A small network was trained on invented records. Each row is its activation on one of them, seen along a few directions.
Each row is followed by the record's values for the fields FIRAR, FURE, RADE, ZANAB.
Not every record has every field; a missing one is written none.
The largest differences between rows may come from other fields.
Random noise pushes rows far along 17 fixed directions. That doesn't count. These rows show it; they differ only by the noise:
[ -39 -225  -38  109   25 -134 -209  237 -351 -103   72 -133  159  -93
  -27  189   59  -26 -218   25  225   93   34  298  222 -163  -66  -35
  165  299  376  -70  -11  106   68   97  147]
[  25  -71    4   46 -203 -264  -92  302 -196  250   52 -253  368 -280
  132  195  149  -96 -287 -154  281   98  178  306   11 -134 -249  -95
  233  144 -122   20    9   35 -116   31  -85]
[-100  -61  440 -355 -259  436  416 -192  375   -1 -183  370  -22  -42
   16 -194 -203 -162  -45  247  232 -196  120  -50 -266  360  350 -518
    9 -149 -265 -243  260 -131   16   95 -129]
[  40   78 -288 -152  142   -4 -169 -534  129 -448   20  348  -23  169
  -15 -102 -214  476  185  -93 -373  -88  262 -344  -32  -56   40 -274
 -314   56  -70   44 -137  273   12 -147  -17]
[ -10  229  245 -145   14  132   92  192  130  198  407    0  -42 -273
 -180    9  -10 -276 -140  155  250  -46 -323  115   72  112  359 -125
 -378   25  319  -24  182 -268  174   14   27]
[ 188   58 -199   51   11  280 -132 -237  214 -261  -10  497    4   76
  -10 -296  -32  509   35  385 -158 -199  254   12  -67   54  380 -276
   27  166 -218   53  -37  319 -140  272  -18]
[ 126   36  113   29  -67  -60    6  -16    5 -186  -56   15 -312  174
 -158  145  263  206  339  -31 -123   93 -188 -421  189   34  -98  158
   10   -6  529 -235  -50  110 -134 -118  -35]
[ -89  167   44  159   -7 -149  -49  186 -188    0 -123 -108  359 -342
  139  483 -132 -237 -652 -217  290  -94  258  112 -139  158   36  -53
   73  247   65  -92  361 -307 -272   73  142]
[-383 -146 -233  178   11 -129  210  240 -109 -218 -372 -239  357  -97
  242  219 -298 -415 -213 -286   88   76  234   67  102  224  232  113
   97 -114  313 -178  143 -140   77  247  194]
[ -88  149 -185    4 -107   21  136  386   43   16  -36 -136  277   -9
   83   -1  -36 -144 -102  -18   -8  -66  -49  192  -22   42  137   38
 -196  -23  -83 -135  103  -59  179  146  -34]
[ -56   88   72 -228  -51   30 -225 -149   27  124   33   54 -336  142
  -98   61  -85  -81  114  -38 -110 -310 -139   89  -59 -118 -227 -113
 -370 -190 -176  132 -270 -239   64 -260   28]
[-154 -513  128   10 -532  -94   99   61 -125  -98 -233 -305  -88  153
  405  135   81 -107    0  -61  246  173  251  308 -191  245  -30  -52
  422 -117 -208   12 -180  194 -241  395 -242]
[-301  -68 -107  -51  174   73  243 -158  -84   19  206  120   12  127
   18 -283  -65 -104  124 -301 -133  481 -266 -266  -58  -37  -91  378
  182 -318 -213  191 -335   73  257   23 -106]
[ 377 -244  165 -202  105   47 -215  -28 -383  -50  231  -37   96   63
   98   47 -146  281 -381  215  377 -166   32  301 -176 -534  -78 -201
  231  331 -126  385 -337  158  115    5  102]
[-231   -7 -261  105   -6  124 -408 -337  108  -70   37  177 -436  137
 -190   84 -250  171   81   -8 -302 -384 -155  186  125  -75  115 -233
 -342  -41   68  250 -405 -170 -118  172  214]
[-144 -324  -77 -127   87   46   96   19  -44  -80 -194 -101  221  101
  184  172  -67 -138 -347  -40  362  -68   42  305   -3 -304  -97 -263
  238  167 -319   91 -318   84  -26   96   64]
[-308 -159 -275   17   10 -157 -223 -293 -107  -19   76  141 -272  165
   24 -123  -84  232  288 -144 -383  163  -50  -78   81   -9    7  210
  -11 -330 -134  369 -568  115  -66   81  -64]
[-282 -240  152 -349   56  -25   22 -385 -196 -227 -135  -42   53 -150
  210   86 -568  183  -68   64  189 -271  102 -248 -143   56  413 -205
   32 -156  151  311 -171 -342  -18   81  -38]
[-147  322    8  -39  167 -121  139  201   -8   61   63  262  119  -66
 -278  146  198   40  -50 -128 -188  235 -259 -374  199   55  -24  202
 -172   30  214 -299  155  -32  -12 -260   -6]

[ 549  -48  318 -205 -173 -491 -209  244 -395  369  398 -191  -49  -69
  200  127 -219   78 -221   67   59  -10  220  316 -232 -152  129   81
 -188 -134   26  481 -169  166  124 -167   93]	FIRAR=pib, FURE=none, RADE=tokuf, ZANAB=lamu
[ 356  133  152 -121  259 -163 -175 -109  140  133  304  372 -152 -122
 -117  -17   83 -162 -172  132  -25   78  261  162  140  -37  172 -186
 -359   13  110  215  -16  253  -26 -371  274]	FIRAR=fon, FURE=none, RADE=vab, ZANAB=lamu
[-360  348  -37   -1  246  214  214  -41  200  -91 -363  450  283   -1
 -164  163  203  -94 -221   -2    2  -38  -68 -371 -139  256 -227   51
   70  237 -477 -481  469 -191 -241 -228 -128]	FIRAR=pib, FURE=nesug, RADE=vab, ZANAB=tofi
[ -31 -131  408  131  -35  140   46 -287  -32  164  210  196 -379 -116
 -378  211 -210 -218 -265 -313   47  134 -188  -14   68    0 -107 -272
   83   49  501  -82   42 -176    6   -8  316]	FIRAR=kub, FURE=sepo, RADE=tokuf, ZANAB=tofi
[ 431   89  453 -171  -21  -74  367   81   12  283   47  302  124    9
  111   82 -204  -53 -497  -23   79  151  260 -110 -396   61  196   -5
  123 -114 -304   48  140  149  -10 -216  108]	FIRAR=pib, FURE=fof, RADE=tokuf, ZANAB=tofi
[ 471   59   47   91 -256  339   71  -62  195   51 -197 -208 -267  434
  130  -25  -20   35   94  -39   82 -375 -102  101 -463 -223 -432  -29
  169  -22 -551   20 -168  -12   49   82  -30]	FIRAR=pib, FURE=none, RADE=tokuf, ZANAB=tofi
[  51 -154  -28   66  -31 -190 -502 -176  -12 -133  -36  -79 -218  -16
  -69  183  329   33   19  126  -27  -46  295  308  241  -12 -102 -174
 -120  321   14   22   22  131 -377  -72  -12]	FIRAR=fon, FURE=fof, RADE=vab, ZANAB=tofi
[ 159  -88  249  -73 -409 -212  -70   36  -73  -60 -112   -7 -236   33
  208   45 -162    4  129  105 -174  -97  493   59 -188  486  291  -22
 -193 -256  157  -61  240   60  -58   51  -61]	FIRAR=pib, FURE=nam, RADE=tokuf, ZANAB=tofi
[ 362   16   89   45 -244  123  332    3  519  119  269 -128 -368  268
  -12  -24   81 -268  150 -262  -38  201 -135   32  -54  -40  -16 -156
 -245 -163   89   -5 -237  332   69   42   79]	FIRAR=pib, FURE=siled, RADE=tokuf, ZANAB=tofi
[  87  141 -136  203  214  -47  -62  -60  184  272 -128 -222  -82 -215
  110  -31   28 -214  111 -109  140 -216   43  -90  163  -94    0  156
  107 -262   42  276 -208 -332 -173   10  104]	FIRAR=pib, FURE=fef, RADE=tokuf, ZANAB=lamu
[-302 -200  366  206    1   86   83 -159 -269  -27   49  206 -158  -65
 -270  300  -90  -14 -361 -278   48  297 -266 -166   34  105 -112   20
  353  217  381 -213  121 -179 -139  159  168]	FIRAR=pib, FURE=sepo, RADE=tokuf, ZANAB=tofi
[  22  366 -251 -144  214 -236 -232  224 -121  -29 -175 -110  322 -128
  294   17  248   72   36  243   89 -270  180  -78 -145   34 -131  335
 -175  -12 -422   52  122 -200 -103 -271 -237]	FIRAR=pib, FURE=none, RADE=tokuf, ZANAB=tofi
[ 218  300   -9 -379   37 -102  112  197  -51  -94  166   28  130  200
  124  -82  170  128   28   71 -157   83   31 -169 -243    6  -22  195
 -462  -24 -421  -34  107  196  191 -339 -290]	FIRAR=kub, FURE=fef, RADE=tokuf, ZANAB=tofi
[ 104  200   80 -181  317  305   48 -393  -46 -362   -8   18   12  127
  -16 -107  -78   63   84 -192   64 -143 -137 -510 -185 -243 -517   20
   33  102 -149 -150  141 -236  201 -351 -108]	FIRAR=pib, FURE=none, RADE=vab, ZANAB=lamu
[  80  541  113 -158 -116  -77   48 -106  375  497  -22  442   76 -234
 -279 -185  -80   82  183 -195 -456 -125  160 -383 -115  201 -147 -168
 -302 -367 -319 -133  253 -199  -50 -411  -64]	FIRAR=pib, FURE=none, RADE=tokuf, ZANAB=tofi
[ 388  275 -147  -61  127   26 -263  -91   49 -266  252   40  386 -224
  -61 -130  109  464   36  153   16 -171  186 -168  -11 -284  -63 -223
 -172  506   96   33  243  217    8 -164  -93]	FIRAR=fon, FURE=nesug, RADE=vab, ZANAB=tofi
[ 107 -139  210 -271  137   52  198   41 -121  166 -223   92  142  170
   36  -99   50 -136  -74   43  182   31   -6  -80 -159 -262 -364   82
  372 -139 -446  -15 -133   60  195 -354  -15]	FIRAR=kub, FURE=none, RADE=tokuf, ZANAB=tofi
[-255  -17  -42 -113  -67 -203 -146  -94  305  203   42   18  123 -558
  -77 -130  175  -31  346  269  151  -55  175  -60  428  273  380 -321
 -128 -132  350  -27  140  -65 -210  -15 -163]	FIRAR=kub, FURE=none, RADE=tokuf, ZANAB=tofi
[ 128 -201  263  -22   46 -229 -115 -231 -411 -150   84  -53  -39  -59
  186  195   67  164 -232  -50  209  340  248 -170 -219   91  -61  206
  408  158  -12  163   77  178 -289    2 -107]	FIRAR=kub, FURE=none, RADE=tokuf, ZANAB=tofi
[ 231   45  149   81  -92   74 -175  -57 -101  350  324   75   52 -283
  -23 -283 -203 -316  -74  -85  219  -29  271  313 -203   15 -265 -113
  125  -99 -103   93  201 -135  356  -83  128]	FIRAR=pib, FURE=none, RADE=tokuf, ZANAB=tofi
[ 168  282  189  477  -44  262   56 -102 -158  -73  188  425 -292  199
  -58  -33  228 -137 -253 -206 -164  529   11 -192 -474  482 -252  629
  367   73 -322 -182  388  106 -208  125  -11]	FIRAR=pib, FURE=none, RADE=vab, ZANAB=tofi
[  59  275 -183  -28   71  158   95  187   55   83  628   37  119   52
    4 -181  290  321 -350  152 -126  315 -443  196 -160 -113  365  242
 -232  242 -624  314 -131  178  -65  351 -379]	FIRAR=kub, FURE=fof, RADE=vab, ZANAB=tofi
[  81  -23   90   51  103  535  116 -199  249  -96  105   48 -162  -56
  -66 -307   82 -116  161  297  313 -144 -265   -8    4    5  116 -141
  201   87   23  -29   39 -121   81  241  -53]	FIRAR=pib, FURE=none, RADE=vab, ZANAB=tofi
[ -78 -297 -152  251  220 -210 -206  -38 -233  -82  136   37   77 -201
    5  -85   19   19   50   95  158  310  222  159  327   58  132   25
  328  108  429   24    4  296   70  157  161]	FIRAR=pib, FURE=none, RADE=tokuf, ZANAB=lamu
[  91  111 -131  156  170 -164  -51  400 -355 -273   17  -60  107  121
  224   30  111  -98 -167  193   14  176  200  150 -133  294  231  483
  -77   73  118 -155  343  172  173   76   22]	FIRAR=kub, FURE=nam, RADE=tokuf, ZANAB=lamu
[ 220   82   23  383   91  390  135  119  -41   16 -115  437   51  173
 -313  -81 -263   -8 -301  -88 -230  -75  -20   39   -6 -193    2   -8
  283  114  222 -208  143   76  183  167  492]	FIRAR=kub, FURE=nam, RADE=vab, ZANAB=lamu
[  88  155 -254  146  171   92 -144  -19   83 -323 -137   21  -18  244
   18  178  190  227 -110  201   -2 -193  -60  -29  -80   14   33  116
  -63  323 -238  -38    1   80 -275   79  -23]	FIRAR=pib, FURE=none, RADE=vab, ZANAB=tofi
[  69 -157  -90    0  232  -78  -67   75  210  -53 -105  -26 -456  234
  -78 -278  497 -304  709  249  -11  132  -75   53  524  -20 -166  233
  -95 -271  293 -251 -187  243  206 -306   -7]	FIRAR=pib, FURE=none, RADE=vab, ZANAB=lamu
[ 281 -260  207   76  -50 -238 -232    9 -515  218 -321 -245  -92   12
  475  151 -433 -252 -273 -163  162 -193  540  180 -362 -160 -206  364
  465 -409  -93  647 -379 -162  -93 -135  321]	FIRAR=fon, FURE=nesug, RADE=tokuf, ZANAB=lamu
[  97   85 -153  136  292   95  342  375  447   72 -108  171   68  122
    5  -98  223 -583  -29  184   94  195  -11  172  193  132  401  213
 -102 -115  -14  -69   -8  273   42   59  283]	FIRAR=pib, FURE=none, RADE=vab, ZANAB=tofi
[-168  253 -110  -19 -223  134  274  339  309  242 -335  -45  361  -49
 -148  188   35  -25 -120 -171  -56 -357 -173   35  136 -269 -267 -397
 -139   76  -90 -390   57 -216  -75  -76   75]	FIRAR=fon, FURE=siled, RADE=vab, ZANAB=lamu
[ 293  152  -13   48  -93  165  168 -316  341  141 -399  -15   47   44
  245 -269 -264 -198  136 -305  -74 -255  439 -209 -394   49 -272  -54
  207 -411 -587   94   35 -194  -34  -70  -28]	FIRAR=pib, FURE=none, RADE=tokuf, ZANAB=lamu
[ -34  123   71   12 -151  -64   45 -176   24  -95  206  127  -45  -91
   22  129 -207  171 -215 -105 -135   25  105  -87 -150  233  256 -221
 -238   60  152   -1  161   13 -102  104    0]	FIRAR=fon, FURE=nam, RADE=tokuf, ZANAB=lamu

Here are new rows. What are their fields?
[-560 -352  242 -295   69   24   -5 -165 -230  -80   69  172 -177  -16
 -181   24 -166   42   48  141   11   72 -341   -4  244   68  162 -197
 -145  -35  279  -78 -107 -180  194  -12  -54]	FIRAR=pib, FURE=sepo, RADE=tokuf, ZANAB=lamu
[ 150 -130  190 -451  147 -349  -85 -195 -376 -101 -169  -47   56   77
  270  108  -21  181   63  -44   63  -32  354 -330 -172 -140 -324  125
   59 -140 -298  201 -166   18  -31 -563 -165]	FIRAR=pib, FURE=fef, RADE=vab, ZANAB=tofi
[ 168  220 -218  430  438  403 -410 -200  129 -298  186   50 -620  355
    8   70  322 -577 -165   20  200  -81 -139  389  -71  116 -294  287
 -213  270 -110  -33   60  -68   11   -9  297]	FIRAR=pib, FURE=none, RADE=tokuf, ZANAB=lamu
[ 141   70  305 -297  -19 -397   24  121 -171  140  -24    3   -5  107
   33  468  171   21 -336 -102   29  171   51 -110 -186   20 -115  101
  -98   89 -247  -11   54   90 -269 -394 -126]	FIRAR=kub, FURE=none, RADE=tokuf, ZANAB=tofi
[ 218 -147  144 -138 -174 -395  211  -58   51  -51 -106 -371 -119  182
  133  578 -149  146 -223 -377  -70    1   34 -131  -32 -232   28 -186
 -187  -20  174  195 -361  128 -268 -101   89]	FIRAR=fon, FURE=sepo, RADE=vab, ZANAB=tofi
[-124  110 -312  141 -427 -147 -111  373  -80  353  228 -247  535 -460
   20 -292   96  449  183   83 -186   68  -81  151   88  -17  183   59
  165   12  -99  209   37   -5  -35  424 -392]	FIRAR=fon, FURE=none, RADE=vab, ZANAB=tofi
[ -14  128   64  180 -231  266 -116   14  147   62  559  -20 -368  -80
 -152 -209  164 -136  179  150   51  103 -333  304  -22  362  169  -16
 -275   51  204  -49  171  -83  139  319 -159]	FIRAR=pib, FURE=none, RADE=vab, ZANAB=tofi
[   6    3 -276  134  103 -179    8  124   23 -246 -227 -161  150    5
  124  140   28  -39  -31  -49  -68   20  192  -24  203  -35  155  118
  -22  100  220  -70   23  118 -105   78  113]	FIRAR=fon, FURE=none, RADE=tokuf, ZANAB=tofi
[-191 -489  120 -154 -137  -98   66 -111 -261 -109    6  -70  185  -72
   39   72 -506  171  -86  -80  132   32   54  123   63 -159  100 -464
  128   61  406  -20 -123   98  267  154  148]	FIRAR=pib, FURE=none, RADE=tokuf, ZANAB=lamu
[ 164  -30   23 -404  247 -251  110  194  201  169  246  -13  140    3
   16  100  488  -41  -70  164  305  165 -102  250  379 -421  -79 -324
 -271  189 -213  -27 -306  448   32 -447  -90]	FIRAR=fon, FURE=none, RADE=vab, ZANAB=lamu
[ 113   82  -73   64  252  257   37 -238  322  -30 -493 -135  -11   75
   99  -13   91 -520   28 -173  195 -295  220 -113  -33 -156 -408   -4
  158  -74 -317  -94   56 -239  -93 -224  121]	FIRAR=kub, FURE=fof, RADE=tokuf, ZANAB=tofi
[ -24  156  -27  -27  243  268  -85 -246 -226 -430  370  125  -10  135
 -141  -52 -132  248  -96   50  -22   44 -371 -270 -189 -106    9  139
 -141  354  186   90   99  -40  184   29   28]	FIRAR=fon, FURE=none, RADE=vab, ZANAB=lamu
[ 418  143  140 -205   -6  431   90   44 -133 -231  199  125 -102  474
   -7 -210   29  491   -1  393   41 -190 -346 -100 -478 -222  -90   76
  -30  281 -333  -31  -23  162  267   23 -178]	FIRAR=pib, FURE=siled, RADE=tokuf, ZANAB=tofi
[ -22  -57 -128   67 -170  -45  233  121   51 -214   43 -233  517 -358
   92 -194 -388 -205   -4 -125    2  135  378   65   76  213  382 -209
 -133   24  470 -172  490   82  317  235   77]	FIRAR=fon, FURE=none, RADE=vab, ZANAB=tofi
[ 257  170   63 -295  146 -400 -146  297 -340 -177 -248  -47  217  110
  263   32   91 -222   31   78 -146   -5  598   16 -158  124 -184  361
 -370 -157 -141 -189  331  114  246 -592  -35]	FIRAR=kub, FURE=sepo, RADE=vab, ZANAB=tofi
[-272 -135  146 -125  126  141  352  315  118   41  -68  -23 -246  229
  -82   22  471 -181  149  205  135  150 -589   54  379  -71   69  159
   25  -81  147 -242 -256   26   40    1  -82]	FIRAR=fon, FURE=sepo, RADE=vab, ZANAB=lamu
